A small network was shown many inputs. Here are its activations along a few directions, one row for each input.
In each table, some parts of the input vary, and every possible input appears once, in random order.
A made-up example of a description, with smaller parts first: one of 8 places around a ring, together with either a single point or one of 9 places along a line or (one of 2 separate values, together with one of 6 places along a line).
Shared parts are said once, and a part with two or three values counts as separate values.
(in the rows, 128 means zero)

Other details of the inputs shift rows strongly along two fixed directions, in all tables alike. That doesn't count.

Rows:
row 1: [156 104 150 160 116 103  73 109 130 171 102]
row 2: [218 129  73 155 108 145 139 155 132 165 106]
row 3: [149 138 156 178 108 105  83 107 139 167 106]
row 4: [ 78 117 161  92 140 129 114 117 123  99 123]
row 5: [149 135  93  95 117 130 180 154 129  85 175]
row 6: [ 63 138 146  92 135 121 125 103 120 117 122]
row 7: [ 75 138 158  87 137 120 124 100 124 117 109]
row 8: [150 112 146 156 101 107  61 107 138 164 101]
row 9: [ 75 110 164 107 152 128 110 110 115 125 137]
row 10: [148 121  93 110 120 144 194 132 133  87 184]
row 11: [ 66 112 157 103 138 127 116 121 124 109 135]
row 12: [129 140  71 100 132 152 176 165 122  91 132]
row 13: [ 75 147 171 116 148 118 120 106 131 106 126]
row 14: [149 143 162 176 105 103  68  97 143 170 102]
row 15: [153 143 161 175 110  99  69  96 142 167  98]
row 16: [146 129  84 104 111 148 190 135 138  72 182]
row 17: [201 135  61 159  87 139 125 157 143 156 109]
row 18: [ 70 131 151  96 150 116 135 105 112 126 123]
row 19: [126 146  94 132 138 151 171 170 117  87 150]
row 20: [135 143 103 126 144 159 180 171 120  92 146]
row 21: [133 133  86 102 136 154 182 163 115 105 132]
row 22: [ 75 116 156  96 145 123 113 116 125 100 126]
row 23: [ 73 118 153  99 142 123 109 117 118 101 130]
row 24: [ 80 130 158  96 157 119 130  97 121 135 118]
row 25: [132 132  75 105 141 151 186 168 116 102 136]
row 26: [130 145  97 130 140 151 175 171 124  86 145]
row 27: [ 67 112 163 106 138 120 108 113 118 113 130]
row 28: [ 66 116 161 102 135 125 101 112 129 111 131]
row 29: [ 69 138 175 125 150 123 124 110 128 123 138]
row 30: [214 105  77 168 108 138 124 170 134 147 115]
row 31: [154 128 154 146 102  97  83  92 140 181  78]
row 32: [ 82 142 173 112 163 135 138 112 122 113 135]
row 33: [ 63 133 149  96 136 118 131 106 117 122 122]
row 34: [ 72 140 168 120 158 122 134 114 116 111 138]
row 35: [ 75 139 170 117 161 122 137 114 124 110 133]
row 36: [152 105 153 158 118 115  70 107 140 180 110]
row 37: [233 117  86 165  90 131 145 118 151 152 155]
row 38: [132 143  93 136 146 166 173 172 124 104 161]
row 39: [ 76 112 171  97 141 122 114 113 121 109 120]
row 40: [157 138 172 170 110 102  81  99 145 169  92]
row 41: [200 130  68 164  88 134 127 156 141 164 107]
row 42: [152 132  89  94 126 135 190 159 125  87 181]
row 43: [150 134 167 181 115 102  78  98 138 180 105]
row 44: [149 140  91  91 116 133 174 152 132  80 174]
row 45: [150 126 150 154 114 103  79  86 134 198  94]
row 46: [145 124  88 107 113 145 196 136 135  76 183]
row 47: [203 127  66 163  97 138 134 159 137 168 112]
row 48: [ 72 130 156 100 148 125 125  99 124 142 126]
row 49: [219 108  87 163 110 146 118 162 133 155 114]
row 50: [136 111  93 109 139 160 167 176 115  91 142]
row 51: [ 82 109 159 100 161 130 123 117 119 114 133]
row 52: [ 66 134 149  94 142 114 132 106 115 119 120]
row 53: [158 143 169 167 109 105  75  97 148 164  92]
row 54: [ 67 130 150  97 144 120 134 106 114 129 126]
row 55: [ 66 148 163 117 142 129 122 115 131 105 139]
row 56: [131 114  87 112 135 152 162 176 119  85 142]
row 57: [133 144  89 134 148 167 178 174 115  97 163]
row 58: [135 135  71 108 145 158 181 165 109 109 144]
row 59: [203 140  81 188  97 141 129 169 144 147 125]
row 60: [151 127 143 147 108  96  89  97 140 176  83]
row 61: [157 136 167 178 127 105  78  95 136 182 106]
row 62: [207 136  61 159  93 132 125 155 133 152 105]
row 63: [ 71 113 156 103 144 121 117 120 114 105 131]
row 64: [215 108  73 169 113 144 119 167 127 153 124]
row 65: [158 133  94  96 131 138 182 151 126  98 181]
row 66: [148 102 160 162 109 104  64 103 141 182 102]
row 67: [159 134 169 175 130 105  82  95 143 180 102]
row 68: [ 70 109 165 107 146 122 112 113 115 120 134]
Description of these inputs: one of 4 places along a line, together with either one of 2 separate values or (one of 3 separate values, together with one of 5 places along a line).
Q: Changing only the place on the line of 4 turns row 61 into row 34. The same change can be made to row 9. Which row results?
A: row 68
Q: Changing only the place on the line of 4 turns row 5 into row 42. The same change can be made to row 31. Which row results?
A: row 21
Q: A walk changes only the place on the line of 5. It starts at row 31 and steps to row 60. List the rest of the walk in order.
A: row 52, row 33, row 41
Q: Which other rows does row 43 become when the choice among 3 separate values takes its other values? List them by row number.
A: row 54, row 68
Q: Which other rows does row 25 become when the place on the line of 4 takes its other values? List them by row number.
A: row 12, row 24, row 60

Rows:
row 69: [ 40 134 135 105 184 146 114 177  83 121 109]
row 70: [115 133 172 153 120 100  83  69 146 172 124]
row 71: [144 110 136 192 121 146  61 143 132 177  38]
row 72: [202 120 107 132 104 130 132 118 128 178 108]
row 73: [214 159  61 149 126 160 180 194 135  86 149]
row 74: [191 131 117 180 107 116 129 129 136 153 126]
row 75: [111  96 110  73 164 151 183 155 126  81 177]
row 76: [ 90 135 164 101 120  84  97  59 137 159  91]
row 77: [ 39 126 174  68 119  93 117  95 129 100 134]
row 78: [ 84 148 124  98 136 162 156 133 132  86 174]
row 79: [190 100  58 128 101 151 150 172 119  84 159]
row 80: [177 144 161 173 109  97  95 108 144 162 110]
row 81: [ 68 129 146 113 153 128 167 112 116 104 166]
Q: What do these inputs look like to the network?
A: either one of 2 separate values or one of 5 places around a ring or one of 6 places along a line

Rows:
row 82: [204 122  89 131 102 124 162 120 151 151  96]
row 83: [102  96  81  87 121 144 177 149 106  90 165]
row 84: [ 72 150 156  97 141 141 154  80 126 131 164]
row 85: [187 144 157 181 118 124 118 117 137 188  70]
row 86: [164 166 142 157 130 110 101 134 119 174 101]
row 87: [175 127  95 143 130 138 153 145 138 157  73]
row 88: [143 103 128 157 129 157  80 135 137 171 123]
row 89: [137 145 198 186  81  76  42  57 170 147 106]
row 90: [ 73 110 134  70 141 133 164 153 117  73 189]
row 91: [ 39  98 173  65 133  92 121  87  99 103 148]
row 92: [ 38 157 188 141 143 123 102 113 135  79 123]
row 93: [ 97 112 106 108 149 154 156 196 109  91 162]
row 94: [ 65 129 148  87 115 134 123 133 148  62 149]
row 95: [124 109 118 106 151 141 116 142  99 113  99]
row 96: [196  96  55 139 123 169 169 194 111 111  93]
row 97: [194  96  30 128  95 173 157 158 118 123 153]
row 98: [167 144 106 134 139 124 113 129 134 164  82]
row 99: [ 36 161 126  97 133 131 132 129 130  91  97]
row 100: [ 38 102 121  81 166 169 137 125  94 102 138]
row 101: [117 124 120 145 128 111 110 112 129 186  97]
row 102: [ 91 129 130 120 149 159 164 109 129  83 196]
row 103: [ 73 149 192 149 138 104  96  83 120 183 105]
row 104: [114 119 226 176 156 103  86  76 143 152  88]
row 105: [225 114 113 180 113 136 160 134 152 122 135]
row 106: [ 76 164 177  67 156 126 161  91 116  94 153]
row 107: [ 97 107  82 103 140 140 160 185  88  96 141]
row 108: [146  99 109  86 135 164 194 172 136  73 159]
row 109: [117 130 136 136 135 115 155 126 126  92 183]
row 110: [160 125  91 131 105 127 121  88 150 178 125]
row 111: [105 150  86  87 163 138 168 170 111 105 127]
row 112: [146  92  74  79 127 164 207 164 110  63 140]
row 113: [ 43 179 159  87 118 129 160 106 127  65 147]
row 114: [182 133 145 153 129 118 120 108 139 119 145]
row 115: [113 117 145  78 142 118 127 140 130  96 168]
row 116: [110 105 124 101 163 174 174 186 124  81 131]
row 117: [ 90 181 130 140 117 143 135 148 126 106 106]
row 118: [134 124  83  94 165 184 170 212 111  65 153]
row 119: [ 70 123 164 124 147 120 152  96 127  93 187]
row 120: [ 78  95 188 107 125 102  91  88 141 143 148]
row 121: [202 152  86 157  91 120 159 148 128 153 146]
row 122: [124 141 138 115 151 122 156 132 124  76 183]
row 123: [213 113 104 128 110 139 119 155 145 127 140]
row 124: [133 157 198 129 120  71  79  59 137 178 118]
row 125: [173 140 126 181 146 120 110 153 128 130 134]
row 126: [130  98 142 122 117 142  99 102 147 148 158]
row 127: [ 27 132 151  89 168 139 122  82 120 149 116]
row 128: [166 101 136 109 110 108  94  96 123 139 106]
row 129: [140 136 218 138 115  86 107  46 148 182  92]
row 130: [133 117 121 127  71 109  84 110 142 117  98]
row 131: [189 152  77 156  60 107 108 123 166 151  93]
row 132: [192 125  73 207 125 153 145 178 133 135 150]
row 133: [110 127 164 116 113  64  97  65 141 181 113]
row 134: [151 154 166 183 113  89  82 108 123 204  94]
row 135: [ 61 168 197  99 177 123 127 100 109 126 114]
row 136: [105 134 194  92 134  76  84  39 144 165  94]
row 137: [176 145  53  96 120 129 176 162 130 113 145]
row 138: [184  90  73 175 100 130 102 157 118 176 100]
row 139: [166  95 142 184 108 121  66 136 140 195 105]
row 140: [159 129 130 195 132 115 110 145 127 145 135]
row 141: [130 142 155 144 105 102 126  86 135 172 136]
row 142: [165 125  71 132 101 121 157 129 143 158 135]
row 143: [112 139 220 162 162  99  63  77 135 149 102]
row 144: [ 82 115 107  79 163 140 144 167  89  80 129]
row 145: [ 68 139  98  89 158 133 177 159 108 109 138]
row 146: [145 154 108 163 129 159 131 133 121 174 126]
row 147: [ 91 110 148  71 134  98 113 105 109 102 135]
row 148: [191 117 116 157 123 129  84 176 134 155 113]
row 149: [123 131  97 165 158 181 155 155 123 106 163]
row 150: [214 130  65 192  74 155  93 204 154 132 100]
row 151: [171 124  59 165  81 146 104 179 125 115  81]
Q: What do these inputs look like to the network?
A: one of 2 separate values, together with one of 5 places around a ring, together with either a single point or one of 6 places along a line
Q: Changing only the choice among 2 separate values turns row 110 into row 127. The same change can be made to row 91. Which row results?
A: row 107
Q: Changing only the choice among 2 separate values turns row 92 into row 89. The same change can be made to row 116. Which row results?
A: row 108
Q: Which other rows does row 115 become when the choice among 2 separate values takes its other values? List them by row number.
A: row 148
Q: A walk changes only the place on the line of 6. It starts at row 127 and steps to row 101. List the rest of the walk in order.
A: row 145, row 111, row 98, row 87
Q: Which other rows does row 149 become when the choice among 2 separate values takes its other values? List them by row number.
A: row 102
Q: Which other rows agree with row 97 in the choice among 2 separate values and the place on the ring of 5? List them by row number.
A: row 83, row 91, row 112, row 128, row 130, row 147
